A small network was trained on made-up records. Each row is its average activation on records with the value named, seen along a few directions.
Related values have similar rows: they may be neighbours, one step apart, or belong to one group.
In the rows, 500 means zero.
Strong random noise was added to every row along 16 fixed directions; ignore it. To show where, here is one row again and again, with new noise each time:
[389 478 446 612 596 522 569 470 688 612 480 358 634 521 418 361 428 498
 476 510 453 467 450 499 711 467 579 638 490 614 518 534]
[571 588 594 629 412 433 528 537 267 321 535 359 605 512 555 529 613 643
 519 602 363 584 555 260 251 637 607 495 489 735 392 591]
[327 681 672 465 550 287 392 356 426 431 337 491 681 640 415 148 577 631
 337 558 700 754 735 613 497 636 450 543 541 463 440 323]
[668 671 485 471 478 604 519 393 598 527 565 531 515 322 443 504 621 365
 471 279 511 264 422 251 754 398 266 471 471 633 410 460]
[545 498 524 221 467 716 683 661 697 702 462 657 484 442 492 526 436 495
 378 108 508 488 435 759 635 441 484 534 573 519 748 457]
[474 535 439 479 400 653 400 394 465 412 657 377 617 529 713 531 685 710
 732 781 505 289 604 484 410 550 551 467 395 485 736 476]
[548 585 640 681 665 555 535 372 404 648 545 562 344 398 290 499 426 471
 365 384 568 711 573 590 538 414 617 652 551 574 359 624]
[646 608 647 494 664 464 319 354 416 422 598 458 308 241 401 476 597 603
 287 573 482 426 619 380 304 570 585 541 510 344 571 553]
[553 571 417 442 571 566 340 494 596 401 605 467 466 437 542 520 508 452
 565 630 528 277 454 367 589 480 359 420 406 308 579 403]
[504 651 523 333 421 577 603 519 568 469 691 659 250 417 535 572 672 416
 334 615 559 370 787 383 220 544 407 620 485 301 531 543]
[692 540 499 351 674 588 353 473 554 397 601 558 579 440 596 318 241 503
 722 634 585 670 405 330 620 383 530 690 415 331 327 550]
[635 471 742 126 694 427 422 371 507 255 433 635 496 283 372 482 357 363
 370 476 492 389 827 421 594 294 260 669 296 426 607 574]
[568 522 541 410 620 639 500 427 489 301 633 324 498 454 492 317 470 588
 579 862 556 598 485 371 568 408 621 413 618 402 617 556]
[556 223 725 256 340 673 560 375 317 398 396 628 807 504 667 785 187 454
 845 470 365 460 745 574 595 232 489 663 231 744 467 700]
[514 624 799 569 676 529 250 195 209 383 533 384 419 373 294 507 499 619
 343 621 605 560 632 657 551 467 548 274 569 362 656 420]
[599 382 472 465 390 485 542 606 450 397 293 508 562 510 569 578 647 549
 550 396 430 409 543 426 444 501 427 367 499 700 537 516]
[411 409 488 501 447 600 710 566 674 674 338 515 559 347 350 468 446 307
 403 399 506 320 551 330 613 570 404 586 499 764 309 492]
[338 534 409 748 586 435 390 374 484 686 539 411 459 517 421 469 715 649
 567 546 568 445 546 697 502 626 592 537 410 659 659 432]


BIP, 18 values:
fim: [481 632 384 466 226 524 574 544 604 664 737 457 569 615 732 689 685 609
 461 187 286 267 256 664 445 544 533 480 513 491 801 451]
sume: [443 518 655 292 722 322 445 348 536 576 703 443 363 252 336 380 491 561
 306 538 414 517 586 590 386 550 696 788 461 462 746 584]
finu: [708 397 478 376 460 756 637 748 525 371 547 378 476 436 647 554 443 644
 485 581 356 446 379 374 328 503 667 394 716 426 622 625]
zaze: [419 619 550 481 643 553 724 496 516 372 573 464 397 410 294 306 583 419
 283 752 688 521 820 479 441 479 320 629 499 542 602 548]
demap: [668 373 430 328 419 382 625 642 622 408 467 508 435 485 595 501 604 532
 468 371 278 526 333 344 411 462 611 425 610 566 605 654]
kepo: [588 674 370 419 474 730 490 796 581 363 650 250 708 440 747 291 525 796
 467 696 482 349 372 301 219 842 578 565 558 364 713 365]
fita: [332 586 561  97 331 459 604 261 745 588 657 568 561 510 607 284 651 468
 449 576 546 411 661 488 558 476 475 649 562 307 599 469]
vaz: [307 499 455 665 433 400 484 423 639 635 313 465 578 652 499 420 644 624
 199 323 502 418 542 811 502 556 517 447 643 323 685 401]
tur: [512 634 606 364 579 699 601 713 445 555 408 738 440 345 294 528 353 410
 302 280 688 503 657 646 467 614 227 539 389 527 528 355]
sikup: [342 435 342 777 493  78 373 366 535 523 579 450 406 608 466 571 522 354
 533 681 376 452 427 341 424 543 525 576 347 409 244 548]
fabo: [440 510 539 224 440 645 647 487 546 608 821 425 558 425 589 539 423 543
 616 497 391 451 399 608 521 493 653 653 463 601 805 557]
kani: [634 359 403 352 611 394 325 687 630 331 233 542 512 526 583 481 584 591
 344 272 470 290 452 740 500 469 291 316 493 261 933 352]
sakur: [658 565 486 541 418 562 585 504 506 592 579 611 379 372 464 572 497 325
 511 372 479 497 384 222 513 494 463 524 534 580 156 579]
viv: [519 531 555 320 589 694 411 542 539 497 647 527 497 355 477 517 204 482
 486 570 550 472 340 568 573 510 526 437 472 205 616 392]
fekub: [476 593 445 392 539 676 578 513 589 649 802 462 395 303 451 459 482 444
 609 645 560 440 373 397 538 608 577 543 484 552 560 469]
posu: [654 489 557 359 427 877 718 660 571 413 349 613 670 346 547 477 390 476
 418 481 568 344 716 326 475 500 345 630 477 584 412 583]
tusil: [522 461 610 612 625 629 589 619 304 447 651 327 446 471 368 765 287 488
 554 502 317 546 364 621 585 405 621 393 491 666 711 614]
mag: [669 696 523 316 610 544 502 692 423 182 660 484 555 468 575 412 422 502
 498 621 537 553 520 279 386 519 331 596 440 422 524 478]
The values of BIP form a ring.
What is the length, in steps, of the shortest route from fim to fekub?
Answer: 8
Name the neighbours of posu, in listed order.
Answer: demap, tur
Name the neighbours of fabo, in listed order.
Answer: sume, mag
Name the neighbours of tusil, in listed order.
Answer: finu, fita
Name the neighbours of sikup, in listed order.
Answer: vaz, viv

RUFE, 15 values:
bolot: [635 481 446 583 653  29 301 253 542 519 452 552 419 475 455 434 675 554
 469 230 378 478 508 509 531 360 467 797 340 529 471 637]
savob: [330 498 607 220 400 481 486  89 500 555 440 585 679 503 535 161 729 599
 671 724 764 609 811 602 585 504 519 556 462 609 574 411]
duve: [562 605 615 376 722 359 412 781 444 322 409 546 601 426 418 318 248 403
 374 474 547 692 488 311 383 689 347 652 406 538 311 367]
ven: [371 345 380 541 715 240 479 615 708 594 426 562 350 540 474 543 574 491
 373 472 363 457 712 660 292 523 606 833 306 485 705 644]
res: [337 388 425 631 442 688 516 397 487 800 527 582 380 363 374 558 363 367
 707 543 722 499 319 621 695 574 534 349 518 577 366 381]
vem: [345 412 470 482 447 773 579 572 743 751 370 484 581 472 480 424 387 548
 386 489 570 359 487 654 597 628 607 439 611 378 589 400]
dun: [412 218 471 637 311 511 654 572 465 706 211 677 232 482 438 739 589 344
 413 449 519 435 754 522 290 542 543 466 649 569 235 611]
supuz: [416 759 491 603 836 245 286 314 564 615 559 564 569 573 364  68 370 410
 565 500 787 850 491 534 783 471 382 860 402 458 173 377]
potug: [720 774 799 399 418 593 625 634 197 277 391 613 553 477 377 480 469 548
 267 262 576 767 592 375 433 558 346 306 657 567 304 447]
feto: [574 680 460 811 605 660 410 622 444 479 471 512 410 643 536 517 619 643
 351 577 623 539 677 517 286 552 507 538 558 309 381 523]
vob: [640 498 523 564 510 583 683 453 460 595 387 570 453 450 502 301 729 681
 374 357 626 730 641 622 287 492 644 657 692 706 498 660]
vigup: [255 291 395 665 499 290 410 405 403 635 451 463 421 452 317 657 507 304
 696 607 537 329 437 578 587 589 375 393 317 749 471 358]
gat: [446 342 132 654 431 623 894 695 753 524 479 360 244 488 375 495 849 412
 458 666 504 234 425 355 587 440 448 274 701 688 687 602]
rezuv: [391 725 467 694 515 436 436 811 485 545 545 419 602 797 531 683 374 573
 321 153 350 541 322 795 541 559 428 470 477 384 627 350]
lomi: [458 468 535 255 573 688 820 869 498 265 362 629 546 629 440 347 354 465
 452 632 698 809 678 700 457 467 347 432 541 560 716 448]
Each value of RUFE is a pair of two hidden parts, and every pair occurs once (5 first parts, 3 second parts).
Changing only the second part turns dun into ven. bolot has the same second part as dun; what does that change turn bolot into?
Answer: vob
Changing only the second part turns res into lomi. supuz has the same second part as res; what does that change turn supuz into?
Answer: duve
